Each row below is a small network's average activation on inputs in which a field has the value named, seen along a few directions.
Related values have similar rows: they may be neighbours, one step apart, or belong to one group.
(in the rows, 128 means zero)

Other fields vary at random and push rows far along two fixed directions, the same in every table; ignore that.
To show where, the next rows are all for the same value of a field, averaged over different records:
127  135  118  134  125  134  131  129  127  142  130  138  126  142  126  106  131  130  117  133
108  175  88  71  117  68  158  143  128  89  162  155  108  121  175  129  109  162  141  138
129  116  123  121  138  169  93  101  118  146  140  143  157  158  106  81  163  134  116  151
139  90  140  156  144  205  77  95  117  176  122  132  166  168  78  68  176  116  101  148
127  145  114  131  119  116  142  138  127  137  128  138  113  135  136  118  120  132  120  127
109  173  89  76  118  73  158  143  128  92  159  154  109  123  172  127  109  160  139  137
122  165  101  122  112  81  169  156  129  122  131  138  93  122  159  137  99  140  125  119
118  159  104  113  118  93  155  146  127  119  140  142  106  127  155  127  111  141  126  128

Field L:
l22: 152  119  145  236  108  145  159  162  129  204  66  104  83  138  102  132  105  85  85  89
l25: 136  105  156  167  119  136  114  134  118  135  109  106  126  115  105  151  114  100  135  120
l12: 132  87  148  104  148  198  69  75  138  138  142  131  184  138  108  96  176  139  144  168
l11: 132  124  131  114  128  132  139  119  138  139  135  145  130  126  144  125  139  139  130  125
l17: 122  132  127  155  126  106  140  157  120  129  110  98  105  126  119  148  102  106  120  103
l7: 132  127  123  90  136  134  127  95  124  116  151  165  143  124  141  132  153  155  142  139
l5: 133  89  150  118  143  182  88  81  131  134  136  138  172  124  107  120  168  139  140  158
l2: 121  163  118  137  111  74  158  172  133  114  108  121  79  112  148  149  73  134  127  120
l15: 130  132  138  161  129  121  138  160  128  144  105  93  107  128  115  130  100  112  113  117
l13: 135  128  128  175  123  132  149  150  128  153  104  107  105  137  109  144  126  97  100  89
l10: 113  142  105  31  141  107  129  93  129  63  186  176  157  122  157  130  161  168  164  145
l3: 151  91  166  195  126  162  132  119  132  164  82  107  129  120  95  159  138  97  122  109
l16: 122  145  136  123  117  96  132  140  126  101  127  125  115  90  148  154  93  134  151  132
l8: 136  153  122  191  102  86  196  183  125  140  92  122  70  115  133  182  83  98  105  76
l20: 132  102  134  114  138  135  120  111  138  113  135  113  146  121  132  138  148  125  146  130
l23: 143  98  157  174  134  156  124  126  147  162  101  97  131  125  122  137  136  105  125  118
l19: 129  101  148  115  145  157  73  98  125  118  141  103  173  137  98  119  150  120  140  143
l24: 124  117  137  148  136  145  106  127  112  129  115  127  143  135  89  126  123  106  118  126
l14: 126  133  118  122  134  136  131  131  123  135  130  119  129  145  129  110  140  121  114  128
l21: 144  106  158  167  136  154  96  135  137  151  101  85  137  127  107  122  123  110  132  125
l6: 128  122  124  95  137  129  129  116  143  123  140  134  137  131  147  124  152  137  130  127
l4: 103  130  116  66  143  134  82  100  104  80  166  156  170  133  124  97  140  159  139  171
l9: 125  129  112  97  127  143  111  111  114  114  147  160  154  139  120  106  147  146  123  143
l18: 127  141  142  131  119  110  123  140  135  116  119  109  113  108  145  139  96  135  149  131
l1: 120  152  105  76  128  76  174  138  145  82  164  142  111  110  172  161  121  142  145  111
L is arranged as a network in which each value has 4 neighbours.
Question: Name the neighbours of l4, in listed order.
Answer: l2, l16, l24, l9
Question: Name the neighbours of l23, in listed order.
Answer: l12, l20, l21, l6
Question: Name the neighbours of l13, in listed order.
Answer: l17, l8, l14, l1
A value of L combines one of 5 hidden first parts with one of 5 second parts; all combinations occur once.
Question: l4 and l5 share the first part; l4 and l24 share the second. Which value has the first part of l24 and the second part of l5?
Answer: l3
Question: l7 and l9 share the first part; l7 and l6 share the second. Which value has the first part of l6 and the second part of l9?
Answer: l14
Question: l20 and l13 share the first part; l20 and l12 share the second. Which value has the first part of l12 and the second part of l13?
Answer: l22

Field G:
g6: 119  117  102  91  130  137  139  101  117  118  176  179  141  133  131  113  168  135  123  141
g12: 138  92  163  191  120  132  123  154  109  148  87  95  117  107  98  162  89  85  114  99
g1: 101  176  112  49  124  42  153  144  132  52  176  133  116  90  176  182  94  150  174  118
g4: 137  171  110  128  119  98  146  160  144  132  135  110  101  128  147  128  107  142  119  106
g2: 107  110  130  81  148  167  43  81  99  77  156  159  193  144  93  82  155  147  143  186
g7: 160  66  174  207  120  226  74  87  137  209  88  91  165  138  90  103  168  93  129  138
g13: 113  124  98  69  154  193  91  86  107  120  162  160  183  170  106  75  197  145  96  146
g11: 138  115  143  118  144  110  133  130  142  95  132  96  120  103  149  158  129  121  154  114
g14: 159  142  145  183  95  95  224  166  157  175  66  142  43  89  168  189  77  122  115  67
g3: 151  88  140  215  127  176  122  136  116  199  74  94  120  183  56  102  149  75  79  100
g9: 136  126  138  176  122  112  188  157  176  144  89  96  97  106  141  187  103  112  125  97
g5: 143  118  117  121  134  141  134  99  116  131  140  169  154  145  130  120  171  142  132  133
g15: 109  164  108  96  118  83  120  139  114  88  150  136  117  108  138  127  92  173  145  166
g10: 105  154  135  101  136  126  106  139  120  121  135  126  138  138  132  95  118  138  140  167
g8: 104  156  106  96  132  83  124  142  131  113  153  136  116  138  166  96  102  141  132  142
G is arranged as a ring.
Question: Going along G from g3 by way of its neighbour g13, in what order are g1, g11, g9, g15 met?
Answer: g9, g11, g1, g15
Question: Name the neighbours of g5, in listed order.
Answer: g6, g14
Question: Name the neighbours of g8, in listed order.
Answer: g4, g10
